array([[141, 143, 120, 118, 111, 123, 132],
       [123, 144, 115, 116, 143, 120, 134],
       [142, 117, 143, 109, 140, 120, 114],
       [125, 114, 134, 113, 119, 152, 131],
       [117, 130, 121, 125, 138, 143, 134],
       [119, 133, 116, 119, 140, 128, 137],
       [142, 115, 115, 128, 141, 115, 129],
       [141, 136, 117, 133, 121, 133, 109],
       [137, 127, 117, 144, 117, 137, 121],
       [123, 118, 117, 131, 144, 145, 113]]) ==> 144

array([[124, 137, 132, 134, 117, 122, 138, 157],
       [139, 135, 123, 122, 123, 126, 138, 146],
       [138, 131, 119, 117, 130, 131, 128, 134],
       [133, 122, 122, 119, 130, 136, 117, 116],
       [124, 114, 129, 126, 141, 133, 127, 131],
       [115, 128, 124, 117, 130, 132, 138, 134],
       [143, 117, 126, 116, 124, 134, 134, 153],
       [114, 143, 122, 120, 125, 128, 131, 140]]) ==> 128

array([[136, 133, 136, 123, 124, 120],
       [122, 127, 122, 123, 121, 129],
       [129, 129, 129, 132, 127, 129],
       [136, 134, 136, 136, 130, 131],
       [128, 125, 128, 136, 125, 129],
       [119, 133, 119, 129, 106, 140],
       [136, 149, 136, 122, 118, 124],
       [128, 116, 128, 136, 140, 133],
       [133, 126, 133, 132, 125, 124],
       [128, 140, 128, 131, 108, 137],
       [119, 129, 119, 110, 131, 121]]) ==> 110

array([[128, 119, 118, 137, 123, 124, 129, 138, 121, 151, 134],
       [132, 124, 130, 127, 125, 127, 125, 128, 123, 135, 133],
       [127, 120, 115, 138, 125, 126, 130, 138, 121, 147, 131],
       [127, 132, 127, 127, 135, 135, 127, 122, 128, 111, 121],
       [126, 135, 132, 124, 131, 131, 129, 124, 135, 112, 123],
       [128, 120, 126, 132, 121, 120, 130, 138, 123, 154, 137],
       [127, 137, 131, 124, 136, 136, 126, 117, 132, 101, 119],
       [126, 127, 131, 126, 122, 120, 133, 135, 133, 138, 131],
       [133, 126, 129, 127, 131, 132, 120, 120, 121, 126, 129]]) ==> 121

array([[157, 136, 130, 136, 130, 128, 130, 129, 130],
       [140, 133, 131, 135, 132, 131, 130, 138, 135],
       [143, 135, 132, 137, 136, 129, 132, 131, 130],
       [146, 132, 131, 135, 130, 130, 134, 135, 135],
       [139, 132, 132, 134, 131, 131, 135, 138, 135],
       [146, 133, 130, 134, 129, 131, 131, 134, 136]]) ==> 131

array([[119, 130, 127, 136, 125, 124, 129, 133, 132, 110, 118, 131, 129],
       [122, 128, 129, 125, 138, 123, 130, 122, 129, 138, 117, 137, 127],
       [100, 129, 128, 141, 152, 153, 130, 144, 131, 149, 117, 125, 129],
       [142, 133, 130, 121, 136, 129, 128, 124, 128, 116, 144, 126, 132],
       [141, 133, 126, 116, 125, 115, 129, 118, 130, 135, 135, 127, 129],
       [135, 129, 129, 124, 132, 120, 125, 126, 127, 140, 132, 137, 130]]) ==> 132
---
[[139 126 129 129 132 129 130]
 [141 134 128 121 124 112 126]
 [101 133 128 126 135 125 131]] gives 129

[[127 127 131 127 128 129 124]
 [140 124 134 124 131 129 130]
 [122 133 141 133 150 152 126]] gives 131

[[114  99 151 127 151 123]
 [129 127 143 123 128 109]
 [126 138 130 143 120 126]] gives 151

[[117 125 131 128 122]
 [123 129 112 125 146]
 [132 129 120 120 158]] gives 131

[[110 126 120 138 128]
 [142 123 133 119 127]
 [138 104 118 102 115]] gives 120

[[113 105 103 114 103 115]
 [134 115 130 125 142 132]
 [127 127 129 129 130 128]] gives 103

[[129 141 131 137]
 [131 134 149 139]
 [133 123 145 129]] gives 131
---
array([[138, 119, 119, 125, 118, 128, 144, 119, 119, 123, 138, 128, 133,
        135, 121],
       [132, 125, 132, 130, 141, 130, 142, 136, 131, 119, 127, 123, 129,
        142, 120],
       [133, 117, 134, 119, 128, 125, 150, 132, 121, 127, 140, 127, 137,
        121, 122],
       [117, 132, 133, 127, 124, 122, 119, 134, 115, 137, 126, 133, 119,
        119, 120],
       [135, 117, 131, 132, 141, 126, 129, 127, 135, 130, 125, 134, 132,
        137, 119],
       [129, 116, 138, 125, 116, 134, 142, 130, 138, 137, 123, 121, 135,
        118, 133],
       [129, 131, 135, 139, 121, 124, 132, 129, 130, 132, 127, 130, 128,
        133, 131],
       [129, 116, 139, 127, 131, 137, 143, 121, 132, 133, 123, 124, 121,
        121, 130],
       [120, 134, 134, 119, 132, 133, 125, 133, 132, 139, 131, 125, 125,
        126, 123]]) ==> 120

array([[129, 110, 147, 103, 122, 125, 132, 113],
       [112, 119, 126, 151, 155, 131, 102, 138],
       [111, 145, 107, 101, 129, 131, 102, 126],
       [106, 111, 153, 140, 145, 137, 147, 147],
       [104, 105, 113, 141, 113, 127, 107, 119],
       [131, 151, 128, 103, 155, 113, 116, 123]]) ==> 138

array([[121, 130, 102, 126, 132, 113, 130, 132],
       [132, 115, 117, 133, 128, 115, 107, 137],
       [108, 140, 146, 113, 131, 127, 120, 115],
       [137, 113, 128, 139, 137, 112, 145, 132],
       [142, 116, 132, 148, 153, 118, 138, 122],
       [108, 126, 149, 118, 121, 124, 122, 127],
       [121, 125, 107, 125, 128, 119, 135, 126],
       [108, 130, 127, 132, 130, 142, 122, 118]]) ==> 137

array([[116, 111, 144, 101, 105, 116, 127, 127, 142, 151, 123, 140],
       [118, 117, 125,  99, 103, 119, 125, 113, 133, 143, 116, 144],
       [117, 103, 134, 100, 106, 115, 121, 113, 140, 142, 124, 149],
       [123, 111, 126, 101, 102, 121, 128, 118, 135, 147, 118, 150],
       [109, 109, 147, 102, 105, 117, 126, 134, 147, 152, 127, 140],
       [126, 106, 137, 100, 105, 119, 129, 117, 137, 149, 121, 148],
       [118, 112, 124, 103, 106, 120, 127, 123, 137, 147, 116, 150],
       [128, 107, 132, 102, 103, 115, 127, 118, 136, 150, 120, 148],
       [119, 104, 126, 104, 104, 117, 124, 123, 141, 147, 121, 153]]) ==> 144

array([[129, 117, 139, 133, 127, 134, 129, 116, 145, 121, 140, 122],
       [113, 130, 132, 135, 139, 135, 112, 135, 124, 133, 140, 117],
       [126, 128, 127, 127, 128, 126, 127, 125, 129, 126, 127, 127],
       [126, 136, 112, 125, 123, 107, 125, 125, 122, 133, 117, 125],
       [127, 128, 127, 128, 128, 127, 127, 128, 128, 128, 128, 127],
       [126, 117, 132, 140, 132, 126, 125, 107, 151, 118, 142, 117],
       [141, 114, 138, 113, 109, 137, 135, 134, 124, 127, 125, 129],
       [118, 114, 128, 139, 138, 131, 117, 118, 129, 123, 136, 116],
       [121, 128, 125, 130, 131, 126, 122, 126, 125, 128, 128, 124]]) ==> 117

array([[110, 115, 155, 133, 132, 134, 130],
       [118, 113, 141, 128, 143, 129, 120],
       [113, 134, 137, 135, 121, 129, 123],
       [118, 117, 148, 134, 134, 123, 118],
       [118, 115, 135, 136, 140, 125, 133],
       [129, 109, 140, 134, 142, 131, 122],
       [118, 121, 128, 130, 147, 129, 128],
       [118, 120, 132, 123, 137, 135, 134]]) ==> 120

array([[135, 125, 137, 124, 124, 134, 137, 139, 124],
       [131, 126, 125, 130, 124, 127, 128, 134, 128],
       [129, 132, 123, 127, 126, 123, 123, 126, 129],
       [134, 108, 139, 122, 139, 144, 142, 125, 117],
       [133, 113, 148, 140, 124, 140, 146, 148, 125],
       [130, 136, 129, 141, 114, 121, 129, 152, 135]]) ==> 128
---
[[121, 150, 123, 128], [118, 122, 132, 142]] value 122
[[135, 109, 148, 117, 116, 139, 151], [124, 124, 126, 131, 127, 123, 140]] value 124
[[105, 100, 111, 136], [118, 104, 125, 99]] value 104
[[135, 125, 131, 122, 131, 153], [122, 134, 125, 140, 135, 127]] value 134
[[136, 103, 133, 124], [149, 150, 141, 114]] value 150
[[126, 102, 128, 125, 134], [126, 101, 128, 120, 135]] value 101
[[119, 114, 128, 137, 117], [104, 152, 128, 130, 130]] value 152
[[117, 117, 138, 149, 107, 131, 129], [125, 128, 123, 125, 130, 138, 129]] value 128
[[143, 117, 125, 152], [151, 117, 131, 156]] value 117
